Each row below holds a small network's activations on one input, seen along a few directions.
In each table, some parts of the input vary, and every possible input appears once, in random order.
A made-up example of a description, with smaller parts first: one of 4 places along a line, together with either a single point or one of 9 places around a ring or (one of 2 separate values, together with one of 5 places around a ring).
Shared parts are said once, and a part with two or three values counts as separate values.
(in the rows, 128 means zero)

Other details of the inputs shift rows strongly along two fixed directions, in all tables alike. That doesn't count.

Table:
x1: 158, 59, 127, 97, 80, 87, 154, 156, 202, 79, 118, 116
x2: 72, 85, 123, 187, 173, 166, 104, 55, 119, 147, 98, 148
x3: 129, 228, 124, 26, 131, 123, 89, 145, 65, 117, 149, 150
x4: 137, 119, 123, 190, 163, 176, 98, 109, 123, 129, 110, 153
x5: 111, 105, 108, 228, 182, 186, 120, 110, 85, 120, 70, 149
x6: 106, 218, 152, 43, 127, 118, 127, 133, 65, 182, 198, 116
x7: 203, 103, 142, 131, 84, 118, 142, 192, 205, 85, 127, 130
x8: 88, 92, 127, 166, 143, 140, 111, 74, 131, 131, 97, 143
x9: 125, 128, 97, 206, 166, 174, 85, 74, 99, 121, 81, 148
x10: 186, 85, 105, 133, 70, 75, 157, 179, 191, 111, 141, 88
x11: 140, 62, 147, 108, 99, 100, 196, 186, 193, 87, 112, 118
x12: 103, 119, 84, 220, 154, 138, 104, 62, 97, 159, 102, 110
x13: 93, 222, 138, 48, 141, 95, 149, 163, 50, 162, 165, 114
x14: 131, 222, 166, 32, 139, 152, 109, 146, 69, 142, 175, 153
x15: 76, 78, 136, 182, 165, 178, 113, 52, 106, 151, 105, 141
x16: 157, 71, 134, 101, 82, 91, 163, 149, 215, 85, 117, 115
x17: 181, 95, 129, 146, 71, 83, 162, 180, 203, 123, 150, 93
x18: 109, 211, 141, 59, 133, 104, 120, 139, 87, 172, 188, 119
Description of these inputs: one of 3 separate values, together with either a single point or one of 5 places along a line.
The inputs of x6 and x14 match in every part but the choice among 3 separate values. If x18 is changed in the same way as x6 into x14, which row does it become?
> x4
Which other rows does x11 become when the choice among 3 separate values takes its other values? List them by row number.
> x5, x13

Table:
x19: 128, 85, 122, 194, 154, 144, 127, 110, 170, 112, 90, 147
x20: 162, 126, 135, 181, 132, 156, 123, 152, 129, 147, 144, 126
x21: 192, 169, 155, 78, 98, 110, 149, 227, 167, 96, 151, 137
x22: 173, 118, 136, 41, 95, 94, 162, 197, 154, 96, 158, 112
x23: 168, 89, 137, 71, 82, 93, 157, 189, 169, 97, 146, 122
x24: 160, 83, 115, 175, 120, 149, 146, 106, 148, 107, 98, 112
x25: 115, 125, 141, 127, 134, 131, 143, 134, 126, 116, 107, 148
x26: 101, 167, 137, 103, 163, 142, 136, 122, 86, 125, 115, 144
x27: 150, 142, 135, 67, 72, 70, 167, 191, 162, 116, 156, 103
x28: 128, 65, 137, 201, 132, 141, 134, 107, 158, 143, 116, 123
x29: 157, 113, 142, 42, 79, 92, 152, 197, 159, 100, 160, 121
x30: 196, 137, 130, 84, 96, 112, 125, 213, 150, 104, 162, 127
x31: 157, 105, 166, 89, 82, 99, 161, 183, 194, 124, 167, 110
x32: 125, 86, 119, 141, 131, 124, 109, 119, 134, 121, 116, 135
x33: 109, 173, 123, 103, 142, 154, 116, 89, 73, 133, 126, 125
x34: 119, 99, 125, 173, 151, 155, 146, 126, 136, 111, 92, 131
x35: 127, 73, 101, 212, 121, 118, 142, 111, 142, 130, 94, 113
x36: 81, 166, 127, 74, 148, 128, 83, 106, 70, 144, 142, 146
x37: 96, 194, 112, 94, 151, 112, 129, 113, 60, 152, 137, 117
x38: 138, 139, 135, 100, 105, 127, 134, 115, 118, 119, 125, 130
x39: 137, 73, 120, 197, 114, 148, 116, 88, 162, 114, 93, 123
x40: 95, 171, 119, 115, 136, 99, 111, 107, 93, 151, 130, 126
x41: 75, 180, 146, 97, 156, 135, 104, 110, 89, 136, 121, 156
x42: 157, 129, 157, 75, 98, 104, 154, 174, 188, 130, 179, 116
x43: 132, 59, 100, 184, 141, 142, 106, 111, 162, 117, 110, 130
x44: 92, 177, 107, 118, 150, 122, 125, 110, 70, 151, 130, 113
x45: 131, 88, 130, 177, 144, 153, 152, 115, 129, 144, 124, 114
x46: 143, 86, 110, 191, 126, 152, 113, 85, 168, 116, 102, 125
x47: 107, 190, 124, 95, 150, 141, 91, 70, 84, 143, 133, 145
x48: 76, 194, 121, 97, 140, 105, 100, 104, 75, 158, 139, 127
x49: 88, 172, 133, 113, 166, 142, 105, 106, 109, 133, 122, 156
x50: 139, 59, 101, 183, 144, 138, 109, 108, 159, 117, 108, 134
x51: 119, 75, 133, 192, 135, 151, 143, 104, 130, 148, 117, 126
x52: 105, 157, 140, 115, 155, 136, 115, 100, 107, 163, 155, 138
x53: 175, 117, 147, 72, 61, 104, 162, 170, 179, 94, 143, 113
x54: 141, 207, 124, 118, 140, 158, 86, 113, 65, 139, 138, 143
x55: 129, 69, 126, 200, 141, 162, 151, 114, 143, 141, 119, 108
x56: 134, 199, 108, 140, 141, 125, 100, 141, 76, 152, 141, 127
x57: 125, 73, 138, 180, 119, 147, 148, 123, 148, 142, 126, 119
x58: 87, 191, 108, 108, 151, 111, 100, 100, 91, 157, 142, 128
x59: 144, 130, 158, 69, 93, 104, 167, 191, 170, 96, 135, 134
x60: 125, 101, 95, 199, 142, 117, 120, 99, 149, 138, 107, 119
x61: 79, 190, 148, 85, 160, 128, 106, 108, 80, 137, 122, 161
x62: 110, 169, 135, 99, 129, 132, 101, 84, 93, 135, 125, 139
x63: 134, 50, 100, 189, 141, 154, 130, 120, 138, 113, 100, 116
What is each input in this table made of?
> one of 5 separate values, together with either a single point or (one of 2 separate values, together with one of 4 places along a line)
The inputs of x37 and x26 match in every part but the choice among 5 separate values. If x48 is changed in the same way as x37 into x26, which row does it become?
> x41
The inputs of x42 and x49 match in every part but the choice among 5 separate values. If x57 is changed in the same way as x42 into x49, which row does it become?
> x59
Which other rows does x63 become when the choice among 5 separate values takes its other values? List them by row number.
> x33, x34, x44, x55
A walk changes only the place on the line of 4. It starts at x24 and steps to x38. List the rest of the walk in order.
> x62, x47
List by row number the other rows that have the choice among 5 separate values in common with x29.
> x22, x23, x30, x32, x36, x43, x50, x63

Table:
x64: 77, 93, 121, 191, 170, 169, 109, 65, 99, 142, 92, 146
x65: 99, 174, 158, 37, 131, 118, 141, 142, 102, 131, 152, 140
x66: 128, 185, 131, 58, 107, 87, 133, 150, 116, 141, 165, 114
x67: 93, 118, 113, 138, 147, 135, 110, 86, 107, 124, 100, 139
x68: 113, 160, 135, 104, 130, 117, 143, 139, 102, 154, 154, 116
x69: 114, 123, 100, 209, 167, 170, 87, 77, 93, 133, 88, 145
x70: 80, 99, 107, 188, 164, 157, 98, 56, 104, 134, 84, 144
x71: 129, 162, 126, 125, 143, 148, 102, 116, 97, 131, 127, 143
x72: 196, 82, 119, 150, 90, 114, 147, 180, 197, 83, 114, 117
x73: 122, 110, 111, 211, 166, 177, 97, 87, 105, 136, 97, 143
x74: 128, 178, 123, 65, 109, 86, 132, 149, 111, 138, 159, 112
x75: 162, 70, 122, 176, 102, 114, 155, 148, 186, 127, 132, 101
x76: 177, 78, 133, 176, 115, 143, 154, 169, 178, 102, 115, 124
x77: 101, 158, 147, 64, 134, 124, 123, 119, 110, 132, 143, 141
x78: 95, 168, 142, 61, 135, 124, 115, 108, 97, 133, 140, 143
x79: 183, 79, 130, 136, 74, 91, 167, 177, 207, 113, 144, 94
x80: 114, 189, 144, 60, 122, 103, 136, 148, 95, 157, 173, 120
x81: 193, 78, 140, 154, 96, 129, 157, 187, 198, 95, 125, 121
What is each input in this table made of?
> one of 3 separate values, together with one of 6 places along a line
The inputs of x71 and x81 match in every part but the place on the line of 6. If x79 is changed in the same way as x71 into x81, which row does it become?
> x80
A walk changes only the place on the line of 6. It starts at x67 and steps to x70. List the rest of the walk in order.
> x78, x77, x64, x65

Table:
x82: 71, 184, 181, 50, 133, 94, 139, 127, 120, 148, 148, 157
x83: 134, 188, 120, 98, 156, 130, 121, 139, 103, 131, 143, 145
x84: 142, 200, 140, 52, 139, 118, 105, 146, 74, 125, 144, 154
x85: 120, 113, 104, 229, 153, 166, 105, 107, 120, 143, 109, 110
x86: 200, 98, 126, 130, 75, 106, 160, 223, 227, 85, 145, 115
x87: 79, 80, 140, 136, 151, 186, 138, 78, 111, 120, 103, 144
x88: 70, 133, 118, 72, 136, 90, 147, 130, 85, 136, 127, 119
x89: 89, 196, 132, 21, 109, 93, 119, 91, 110, 118, 131, 130
x90: 135, 110, 104, 221, 170, 162, 122, 97, 119, 146, 101, 116
x91: 227, 87, 141, 127, 61, 96, 189, 198, 203, 108, 151, 99
x92: 133, 134, 119, 179, 119, 150, 113, 114, 96, 155, 130, 118
x93: 138, 41, 128, 132, 113, 108, 127, 114, 197, 127, 144, 115
x94: 127, 100, 111, 217, 151, 166, 79, 101, 99, 121, 89, 141
What is each input in this table made of?
> either one of 5 separate values or (one of 2 separate values, together with one of 4 places along a line)
Which other rows belong to the same alternative as x92? List them by row number.
> x83, x84, x85, x86, x90, x91, x94
